Each row below holds a small network's activations on one input, seen along a few directions.
Each table varies a few parts of the input and shows all the possible inputs, shuffled.
A made-up example of a description, with smaller parts first: ring(5) and (point or (values(2) and line(4)) or ring(9)).
Shared parts are said once, and a part with two or three values counts as separate values.
In the rows, zero is written as 128.

Table:
r1: [ 97 148 171 127 146  94 127 151 143 128 112 154 127  88 143 155 153 138]
r2: [ 92  81 118 114 118 122 134 181 103 100 120 154 119 177 108 155 115 179]
r3: [ 96  92 137 113 113 156 119 197 115 127 118 105 115 114 145 153 113 165]
r4: [117 128 137 149 134  58 129 120 157 104  91 177 118 141 127 160 152 158]
r5: [100  98 158 118 133 150 105 188 120 130 115 143 131  98 144 143 136 150]
r6: [210 173  55 140 141  83 147  35 139 141 126 127 149 163  65  72 159  45]
r7: [ 99 120 174 128 131 112 107 135 137 137 122 125 134  89 177 149 137 156]
r8: [224 200 116 137 130 160 153  50 114 141 164 116 129 131  88  66 126  52]
r9: [ 91  61 123 125 106 119 130 156 118 107 130 125 120 168 134 148  93 189]
r10: [ 99  71 107 125  99 116 125 179 119 104 121 133 114 169 127 153  87 178]
r11: [181 189  68 117 137 180 111  81 100 146 160  98 153 131  63  57 160  45]
r12: [105 118 137 162 133  68 132  94 168 111  98 145 122 139 167 159 113 162]
r13: [102 107 148 121 124 144 101 193 121 126 115 125 119  96 160 136 123 154]
r14: [173 174  44 103 124 198 133  80  98 151 169  90 150 150  57  72 155  57]
r15: [ 84 105 160 123 140 156 113 165 118 129 118 113 128 103 184 134 111 156]
r16: [102 140 157 136 128  89 119 150 159 132 116 134 123  83 163 154 126 142]
r17: [ 94  97 164 122 130 147 107 170 121 130 124 117 128  99 170 130 130 164]
r18: [122 120 126 159 115  55 120 120 173 109  95 157 115 137 148 158 126 159]
r19: [221 203 118 146 134 140 173  48 134 131 165 113 133 129  89  72 127  41]
r20: [ 90 129 169 129 142 122 113 131 134 136 115 121 134  94 189 153 117 149]
r21: [ 81  69 118 125 116 129 135 150 114 106 123 122 120 170 148 151  74 180]
r22: [115 110 141 161 121  57 126  99 171 113 105 148 123 137 156 155 132 169]
r23: [102 140 173 117 143 115 108 158 122 129 109 154 130  93 147 153 157 144]
r24: [119 109 133 155 122  59 125 115 170 111  93 176 125 137 132 166 138 153]
r25: [108 131 159 126 125 109 100 157 138 132 112 134 125  86 167 153 130 147]
r26: [242 169  88 160 134 101 178  32 143 129 143 131 119 182  84  75 127  56]
r27: [192 204  87 121 135 142 122  57 111 156 145 108 162 116  69  65 161  39]
r28: [204 167  77 123 119 212 164  73  97 140 187  99 113 164  77  72 121  66]
r29: [ 99 130 166 132 136  95 123 145 156 135 115 153 132  83 146 162 138 135]
r30: [ 95 129 172 139 134  92 126 129 157 137 126 125 132  86 174 151 133 150]
r31: [ 96 116 164 112 141 150 109 194 106 124 112 144 125 105 141 136 152 153]
r32: [104 122 167 122 133 115 104 152 136 136 112 152 135  87 150 160 142 141]
r33: [188 206  88 130 138 121 141  54 130 146 146 106 164 113  71  71 161  26]
r34: [177 144  20  97 121 160 135  69 111 139 166 112 140 210  46  69 128  65]
r35: [213 184  98 136 132 197 143  74 101 134 179 107 118 145  82  57 125  58]
r36: [ 97  62 114 121 108 122 130 175 117 107 122 152 126 171 111 162 100 174]
r37: [ 89 101 151 104 131 163 128 198 100 125 116 125 121 123 126 153 142 164]
r38: [ 78  89 148 115 129 169 131 168 112 130 120  94 123 120 168 151 100 166]
r39: [208 136  57 121 113 174 166  64 110 130 184 117 103 227  67  71  97  69]
r40: [ 87  81 153 115 119 159 125 173 114 131 127  98 122 116 154 148 119 175]
r41: [ 94  82 145 110 122 163 124 192 114 131 120 124 127 116 129 161 125 162]
r42: [ 85 138 168 140 145 102 132 124 154 136 119 122 132  91 186 154 114 143]
What do these inputs look like to the network?
> line(6) and (values(2) or line(5))
Changing only the line(6) part turns r5 into r36. The same change can be made to r17. Which row results?
> r9
List by row number the other rows that have the line(6) part in common with r42.
> r1, r16, r19, r29, r30, r33
List by row number the other rows that have the line(6) part in common with r28.
> r3, r14, r37, r38, r40, r41
Which other rows does r6 become when the values(2) part takes its other values? List them by row number.
> r26

Table:
r43: [ 57  89 197 139 136  73 116 182 154 119  82 147 127  83 193 191 131 198]
r44: [159 163 149 145 136 119 128  97 145 137 132 127 126  99 145 113 136 102]
r45: [123 133 113 104 134 176 136 131 100 138 149 105 136 136 110 112 127 111]
r46: [150 130 123 119 124 184 134 138  99 132 151 102 121 132 121 101 114 114]
r47: [ 47  62 163 112 116 143 101 219 118 115 113 137 112 118 177 181 104 211]
r48: [148 158 135 141 137  93 133 107 145 125 117 156 128 121 115 130 152 111]
r49: [131 169 139 133 143 112 130  89 142 140 130 130 142 101 132 125 147 101]
r50: [135 104  96 121 121 155 132 123 109 122 139 116 123 172 111 111 117 135]
r51: [137 107  97 121 113 152 148 128 116 123 145 113 119 167 106 124 103 130]
r52: [145 144 125 148 126  83 143  91 157 124 126 140 127 134 128 132 120 116]
r53: [133 118  96 111 119 162 116 148 107 133 136 111 134 136 103 110 129 116]
r54: [140 118 111 112 124 159 135 145 102 125 140 133 125 154  91 118 131 122]
r55: [143 155 124 138 130  93 113 108 148 136 116 133 140 102 126 121 150 106]
r56: [144 142 123 147 134  86 128  85 149 124 116 142 130 138 135 123 132 120]
What do these inputs look like to the network?
> values(2) and (point or line(6))
Changing only the values(2) part turns r50 into r56. The same change can be made to r47. Which row results?
> r43

Table:
r57: [104 121 150 116 133 166 114 143 113 137 140 114 131 110 158 129 116 141]
r58: [128 141 163 138 130 127 112 126 142 139 128 122 124  83 165 129 131 129]
r59: [120 158 165 134 144  99 128 135 139 128 112 141 136  93 143 137 144 120]
r60: [104 116 118 134 127 111 132 129 142 122 115 122 123 138 143 144 123 151]
r61: [224 188  69 139 129 138 143  45 134 143 162 121 138 150  73  61 143  34]
r62: [125 127 136 131 124 102 106 134 141 135 111 132 141  97 136 133 147 131]
r63: [102 109 126 117 124 134 115 146 121 122 130 149 123 145 127 144 125 152]
r64: [126 141 153 142 139  89 128 115 146 117 111 162 125 120 134 149 150 139]
r65: [206 185  64 127 127 159 157  44 122 144 161 104 138 161  61  73 137  39]
r66: [198 178  62 118 125 172 144  55 103 135 175 104 139 171  58  54 128  52]
r67: [ 98 126 134 110 132 147 115 164 111 129 130 128 133 113 136 135 118 133]
r68: [107 123 130 127 125 117 130 134 141 125 125 144 121 131 127 155 137 147]
r69: [122 137 151 133 141  93 123 120 138 132 105 140 146 100 136 134 157 128]
r70: [110 108 133 108 125 172 126 190  98 125 129 120 120 118 125 133 116 141]
r71: [121 135 141 151 139  83 130 112 147 117 100 141 127 125 150 137 135 143]
r72: [224 196  82 134 148 128 154  35 130 147 151 128 134 156  74  63 149  32]
r73: [110 104 130 135 119  99 147 126 147 122 125 132 123 143 136 155 106 152]
r74: [126 122 152 153 132  72 146 109 153 115 110 150 128 131 142 148 118 143]
r75: [124 124 126 148 123  91 114 125 150 120 107 134 121 124 151 136 125 146]
r76: [100 102 114 123 126 128 116 141 121 118 119 126 124 153 145 135 112 156]
r77: [ 99 105 125 111 130 139 107 151 112 134 124 123 144 125 127 132 133 139]
r78: [116  72 126 120 111 140 143 164 115 114 131 128 112 166 129 143  96 163]
r79: [130 112 137 149 116  80 129 122 156 119 117 143 122 130 143 147 109 146]
r80: [124 148 149 131 127 108 112 147 142 131 117 133 129  89 143 136 133 123]
r81: [129 132 138 140 122  97 112 129 150 121 117 156 120 118 135 147 140 142]
r82: [103 140 140 120 132 129 130 152 131 133 126 122 131 100 135 145 131 127]
r83: [116 104 149 113 126 192 126 170 102 132 139 104 120 117 146 128 115 149]
r84: [124 151 178 141 146 117 128 113 138 136 123 129 130  87 165 130 142 126]
r85: [111  84 115 121 119 154 127 168 110 113 121 117 112 161 135 132 112 164]
r86: [112  92 127 115 117 159 127 174 110 119 130 140 110 152 116 141 125 160]
r87: [209 169  61 120 116 192 155  77  83 132 178  92 131 176  49  57 127  62]
r88: [104 119 129 119 130 122 124 138 132 138 120 120 142 111 127 141 145 135]
r89: [108 134 154 126 134 147 130 131 132 140 137 109 127  96 158 139 129 134]
r90: [110  87 126 110 124 164 118 178 101 130 125 113 131 133 115 130 132 147]
r91: [105  90 126 124 118 116 131 138 126 117 130 136 124 158 138 146  96 156]
Changing only one part turns r61 into r66. The same change can be made to r79. Which row results?
> r91
What do these inputs look like to the network?
> line(5) and (point or line(6))
List by row number the other rows that have the line(5) part in common with r64.
> r59, r69, r71, r72, r74, r84
Which other rows does r70 become when the line(6) part takes its other values? List them by row number.
> r78, r83, r85, r86, r90
